A small network was shown many inputs. Here are its activations along a few directions, one row for each input.
Each table varies a few parts of the input and shows all the possible inputs, shuffled.
Descriptions start from the smaller parts, as in this example, which fits no table here: values(3) and (point or ring(11) or (line(6) and ring(8))).
Shared parts are said once, and a part with two or three values counts as separate values.

Other details of the inputs vary at random and push rows far along two fixed directions, the same in every table; ignore that.

A family of inputs:
R1: 110, -173, -492, 369, -30, 207, -525, 114, -112, 307, -430, 368, 504, 156
R2: 213, 209, 46, -74, -192, -52, -250, 37, -23, -220, 204, -219, -683, 30
R3: -150, 127, 411, -356, 23, -118, 440, 142, -201, -146, 285, -179, 258, 223
R4: 176, -68, -262, 238, -160, 14, -497, -78, 191, -185, -151, 21, -509, -165
R5: 207, 138, 79, -43, -162, -256, -241, -176, 73, -125, 293, -319, -577, 118
R6: -254, 81, 335, -241, 347, 157, 607, 240, -82, -26, 240, -184, 98, 107
R7: 201, 186, 47, -123, -202, -66, -267, 24, -32, -334, 176, -192, -665, 101
R8: 309, -17, -271, 200, -292, -26, -422, -296, 122, 88, 27, 41, -468, -190
R9: -80, -135, -52, 73, 197, 81, 57, 89, 125, -108, -158, 83, 109, -106
R10: -71, 88, 221, -151, 28, 5, 127, 158, -55, -285, 167, -176, -275, 155
R11: -127, -257, -98, 74, -39, -67, 64, -56, 42, 171, -422, 341, 919, -228
R12: 202, -19, -216, 134, -241, -43, -313, -226, 97, 30, -61, 11, -189, -160
R13: 128, 58, 0, -12, 63, 18, -140, 56, 105, -420, 180, -210, -712, 110
R14: -227, -275, -130, 175, 136, 181, 163, -30, 33, 303, -435, 425, 740, -322
R15: 27, 206, 183, -187, -57, 37, 149, 91, -140, -23, 211, -191, -268, 41
R16: -136, 141, 435, -261, 115, -117, 570, -36, -149, 245, 358, -194, 214, 172
R17: -151, 170, 430, -276, 114, -146, 527, -14, -146, 137, 306, -258, 262, 192
R18: -207, -351, -223, 187, 268, 228, 156, -35, 153, 265, -449, 436, 683, -334
R19: -199, -20, 178, -151, 95, 110, 449, 108, -175, 290, -92, 182, 582, -113
R20: 109, -137, -849, 571, -11, -2, -803, -58, 202, 152, -383, 420, 27, 111
R21: 161, -99, -152, 78, -177, -255, -397, -276, 138, -125, -100, -16, -142, -4
R22: -241, 148, 382, -226, 180, 111, 543, 222, -167, 8, 233, -189, 93, 106
Each input here is: values(2) or (line(4) and line(5)).
Question: Which other rows does R4 become when the line(4) part takes its other values? List them by row number.
Answer: R10, R14, R22
Question: Which other rows does R17 become when the line(5) part takes its other values? List them by row number.
Answer: R6, R12, R15, R22

A family of inputs:
R23: -367, 174, 631, -495, 280, -62, 873, 296, -150, -221, 364, -262, 247, 160
R24: 290, -161, -323, 282, -247, -132, -587, -396, 256, 25, -268, 45, -256, -271
R25: 155, -170, -451, 276, -12, 93, -526, -47, 200, -194, -262, 164, -267, -82
R26: 49, 237, 202, -139, 65, -68, 111, 86, -132, 0, 431, -293, -366, 346
R27: -185, -186, 136, -60, 153, 35, 265, 69, 66, -86, -238, 66, 494, -162
R28: 67, -162, -86, 99, -116, -122, -167, -271, 110, 63, -171, 119, 116, -149
R29: -379, -117, 93, -42, 298, 113, 393, 318, -78, 18, -201, 184, 731, 67
R30: 243, -96, -499, 393, -178, 99, -571, -199, 186, 115, -198, 188, -346, -198
R31: 127, 154, 231, -157, -80, 16, 16, -36, -19, -214, 329, -278, -764, 15
R32: -150, 303, 400, -301, 48, -74, 377, 302, -311, -29, 422, -278, 54, 426
R33: 68, -167, -111, 121, -117, 35, -85, -229, 110, 113, -138, 160, 43, -288
R34: 240, -133, -496, 312, -96, 135, -615, -145, 176, -14, -301, 206, -368, -177
R35: 78, 154, 281, -176, -15, 32, 128, 17, -27, -134, 256, -323, -530, -22
R36: -102, -108, 163, -125, -76, -121, 188, -51, -93, 37, -138, 127, 597, -32
R37: 2, -114, 44, -25, -121, -119, -5, -102, -10, 53, -237, 75, 503, -122
R38: -162, -75, -47, 48, 146, 149, 145, 143, -45, 132, -220, 194, 375, -32
R39: -78, 270, 323, -256, 17, -71, 296, 244, -265, -48, 379, -252, -4, 406
R40: 16, 244, 234, -197, 93, -49, 192, 88, -159, -9, 458, -308, -306, 372
R41: -259, -63, 50, 9, 160, -20, 259, 97, -97, 269, -150, 166, 726, 96
R42: 144, 211, 139, -150, -112, -60, -34, -70, 56, -225, 296, -279, -820, -62
R43: 13, -78, -72, 28, -92, -195, -56, -245, 131, 69, -151, 91, 174, -179
R44: 18, -56, -250, 229, -34, 109, -186, -38, 52, 197, -130, 171, 40, -123
R45: -30, -150, 10, 50, -14, 55, 136, -137, 66, 207, -178, 101, 361, -295
R46: -43, -72, -1, -67, -140, -199, 34, -123, 17, 18, -216, 152, 491, -143
R47: 43, -69, -237, 201, -34, -41, -243, -96, 62, 139, -165, 131, 113, 29
R48: 94, 178, 4, -1, 28, 49, -152, 169, 16, -336, 308, -273, -776, 232
R49: -270, -61, 130, -104, 256, 161, 536, 155, -159, 313, -34, 175, 788, 31
R50: 232, 260, 43, -78, -155, -96, -246, 65, -119, -159, 383, -286, -622, 326
R51: -202, -138, -21, 8, 248, 107, 191, 226, -15, -36, -184, 168, 478, 52
R52: -54, -59, -177, 150, 45, 129, -138, 76, 21, 83, -222, 173, 64, -84
R53: 191, -260, -353, 268, -163, -5, -553, -237, 299, -269, -325, 177, -340, -299
R54: 51, 239, 182, -118, 68, 88, 194, 126, -135, 47, 463, -251, -430, 207
R55: -127, -92, -45, 28, 173, 149, 132, 139, -50, 143, -205, 199, 384, -32
R56: 178, 221, 114, -110, -163, -80, 4, -150, 59, -101, 411, -293, -776, -80
R57: 109, -60, -241, 99, -112, -39, -306, -44, -21, 32, -168, 146, 192, 69
Question: What is each input in this table made of?
Answer: line(5) and (values(3) or line(4))
Question: Changing only the line(5) part turns R27 into R24. The same change can be made to R51. Which row results?
Answer: R26
Question: Which other rows does R27 become when the values(3) part takes its other values? List them by row number.
Answer: R23, R53
Question: Which other rows does R37 become when the values(3) part takes its other values? List them by row number.
Answer: R36, R46

A family of inputs:
R58: -92, -112, -141, 61, -57, 1, 60, -112, 27, 263, -281, 328, 494, -265
R59: -136, -126, -127, 110, 252, 168, 142, 31, 89, 134, -107, 163, 135, -85
R60: 211, -161, -560, 492, -26, 152, -619, -234, 336, 110, -261, 144, -563, -319
R61: -251, 0, 241, -207, 21, -136, 330, 128, -46, -129, -137, 47, 462, -70
R62: 209, -2, -304, 215, -183, -202, -535, -182, -2, 111, -50, 17, 27, 250
R63: 36, 148, 422, -283, -58, -280, 153, -49, -16, -310, 338, -434, -360, 181
R64: -321, -213, -8, 6, 355, 166, 426, 163, 24, 80, -165, 277, 663, -35
R65: 59, 88, 213, -181, -19, 100, 89, 152, -105, -233, 151, -184, -287, 36
R66: -52, -156, 23, 90, 0, -84, 140, -256, 62, 392, -204, 124, 593, -209
R67: -26, -102, -245, 162, 5, 136, -207, 195, -169, 213, -341, 298, 635, 158
R68: 8, 345, 281, -181, -84, -35, 257, 26, -118, 104, 448, -309, -483, 47
R69: 42, 182, 432, -327, -19, -223, 277, -38, -76, -204, 457, -417, -284, 215
R70: -250, -85, 83, -126, 42, -13, 410, 57, -87, 146, -142, 284, 766, -108
R71: -35, -208, -121, 91, 18, 215, 22, -21, -26, 234, -361, 308, 472, -264
R72: -50, 106, 106, -96, 205, 62, 132, 166, 56, -302, 276, -229, -501, 146
R73: 153, 81, 123, -81, -134, 30, -208, 77, 3, -397, 56, -241, -628, -8
R74: -31, 130, 332, -264, 50, 158, 354, 209, -220, -106, 330, -166, -138, 135
R75: -149, 237, 405, -370, 20, -107, 467, 182, -162, -163, 336, -220, -23, 130
R76: -345, -230, 31, 10, 321, 62, 276, 179, 120, -137, -366, 196, 592, -88
R77: 36, 220, -119, 20, -129, -103, -190, 128, -169, 69, 125, -7, -16, 341
R78: 414, -189, -477, 364, -323, -143, -757, -552, 299, 99, -234, 136, -408, -309
R79: 34, 90, 153, -37, -10, 194, 127, 68, -106, 168, 101, -121, -169, -86
R80: 249, -88, -725, 527, -35, 58, -880, -25, 189, -15, -250, 206, -414, 160
R81: 286, 46, -16, 4, -215, -175, -265, -294, 94, -129, 281, -199, -566, 44
Question: Changing only one part turns R76 into R73. The same change can be made to R80. Which row results?
Answer: R67
Question: What is each input in this table made of?
Answer: line(4) and (point or line(5))
Question: Which other rows does R58 become when the line(5) part takes its other values? List them by row number.
Answer: R61, R68, R70, R75
Question: Which other rows does R58 become when the line(4) part takes its other values? List them by row number.
Answer: R59, R71, R78
Question: Which other rows does R63 become when the line(5) part takes its other values? List them by row number.
Answer: R66, R69, R78, R81
